Here are a small network's activations along a few directions, averaged over the inputs that share one value of a field.
Related values have similar rows: they may be neighbours, one step apart, or belong to one group.
Random noise pushes rows far along 7 fixed directions. That doesn't count. These rows show it; they differ only by the noise:
[  36  565 -886   13 -525  586   45  448  503 -314   12 -326   99  486
 -285  272 -298  377 -162 -455  127  -31]
[ 259 -408  624 -263  432 -342 -138   64  413 -299 -100  421  396  339
  211  229 -507   25  496   99 -137 -258]
[-291  301   71  366   95  356 -356   98 -322   20 -274 -194  -20 -598
 -131  256  226 -142 -186   93 -353 -160]
[ 200 -582  337 -190  100 -144  191  -13  621 -643  324  387  715  904
 -144   88 -288  -33  680 -330  314  197]
[-108  381 -357   39 -232  256    7  123   62   20 -182 -318 -242 -293
 -114  177 -113  165  -66 -146 -282 -296]
[-109  342  410  267  443  196 -500  -52 -666  441 -158   75  108 -629
 -144  193  532 -178 -394  590 -227  133]
[-518 -561  274    0  -60 -163  146 -182   58 -476  -39 -481 -348 -500
  -41    5 -129 -268  633 -583 -496 -473]
[ 317  678 -581 -595  -77   19   31   65 -177  794  337 -249 -287  247
 -259  -65  167  521 -616  415  231  350]
[ 212  328  369 -229  416  175 -291 -103 -497  270  340 -168 -168 -164
 -415  238  475  -15 -139  -83   46  260]


FEDOV, 9 values:
sene: [-270 -291 -382  131 -575    7  132  103  150 -488 -249 -420 -607 -133
  259  -36 -482  132   -2 -608 -315 -481]
datim: [-458  440 -200  476  237  456 -933  680 -148 -302   70 -301  199  -50
  260  -19   63 -243 -848   -2  193  236]
fegek: [-197 -876  562 -384  391 -549 -307  225  347 -289 -112  180  391  284
  443  -91 -521  -83  296  496 -166  -57]
tatun: [-298 -248  378 -267  297 -233   -4 -270 -514  304 -145 -200 -570 -815
  139  -99  303 -377  103   61 -459 -366]
rupu: [ 150 -111  307 -383   45 -337 -221   91  322 -223 -157  165 -368  370
  542   97 -831  387 -137   -1 -201 -447]
fenos: [-343  471 -731  579 -471  299  141   77   57   18 -219 -262 -167 -139
  136 -157  -52  -66 -107 -255  140   -8]
gaba: [ 486 -477  578   77  147 -143  264 -322 -314   -9  187  171 -387 -167
 -231   -9  352  -23  420 -521  168  -34]
besu: [ 306   86  129  -86  249   34   91 -257 -530  388  196  347   91 -149
 -130 -195  912 -476 -321  290  319  379]
gamaf: [ 549  419  -65  498   26  -88  243  -18  247  310 -630  478  236 -142
  320  170 -431  144  190  292    6 -203]
FEDOV is arranged as 3 separate groups.
Which other values are in the same group as fegek? Give them in the order they are listed.
Answer: tatun, besu
Which other values are in the same group as gamaf? Give them in the order they are listed.
Answer: datim, fenos

FOVE, 9 values:
zitim: [ 352  113 -352 -186 -403 -291  554 -269   29  201  -91 -121 -705 -131
  149 -131 -111  275   65 -391 -124 -410]
rak: [ 354  260 -491 -302 -210 -177  399   97  663  302 -224  287  155  373
  286 -127 -493  281  143  188   93 -221]
zirif: [-437  -32   75   75   15 -192  -16 -281 -505  355  322 -264 -192 -273
  -44 -397  301  -38 -165  303  109  412]
lediz: [-412 -313  166  226  159  237 -503  317  -21 -442 -201 -183  234  -44
  -12  251  -24 -170 -181  100 -213  -45]
bufen: [   0  152  207   45  256  433 -693  362 -303 -241 -104  -36   -2 -101
 -162  437  185  -95 -444  -34 -142 -108]
padu: [-303  -78 -205 -179   18   57 -257  260   25   23   38 -267  123  172
  -55   39 -208  218 -228  291  -48  139]
peguv: [-412 -587  611   34  441 -578 -328 -211 -541  181   56  -38 -182 -293
  356 -283  162 -277 -177  576  -80  182]
sigup: [ 392  132  306  -36  533   89 -290  199 -157  268   19  156  233   93
  -69  249  162  -69  -19   19  167  245]
zeze: [-429   50  285  257  247  -15 -371  -16 -320   47 -176   -3  105 -647
  170 -134  307 -500 -174  369 -285 -108]
FOVE is arranged as 3 separate groups.
Which other values are in the same group as lediz? Give them in the order they are listed.
Answer: bufen, padu
Which other values are in the same group as zitim? Give them in the order they are listed.
Answer: zirif, peguv
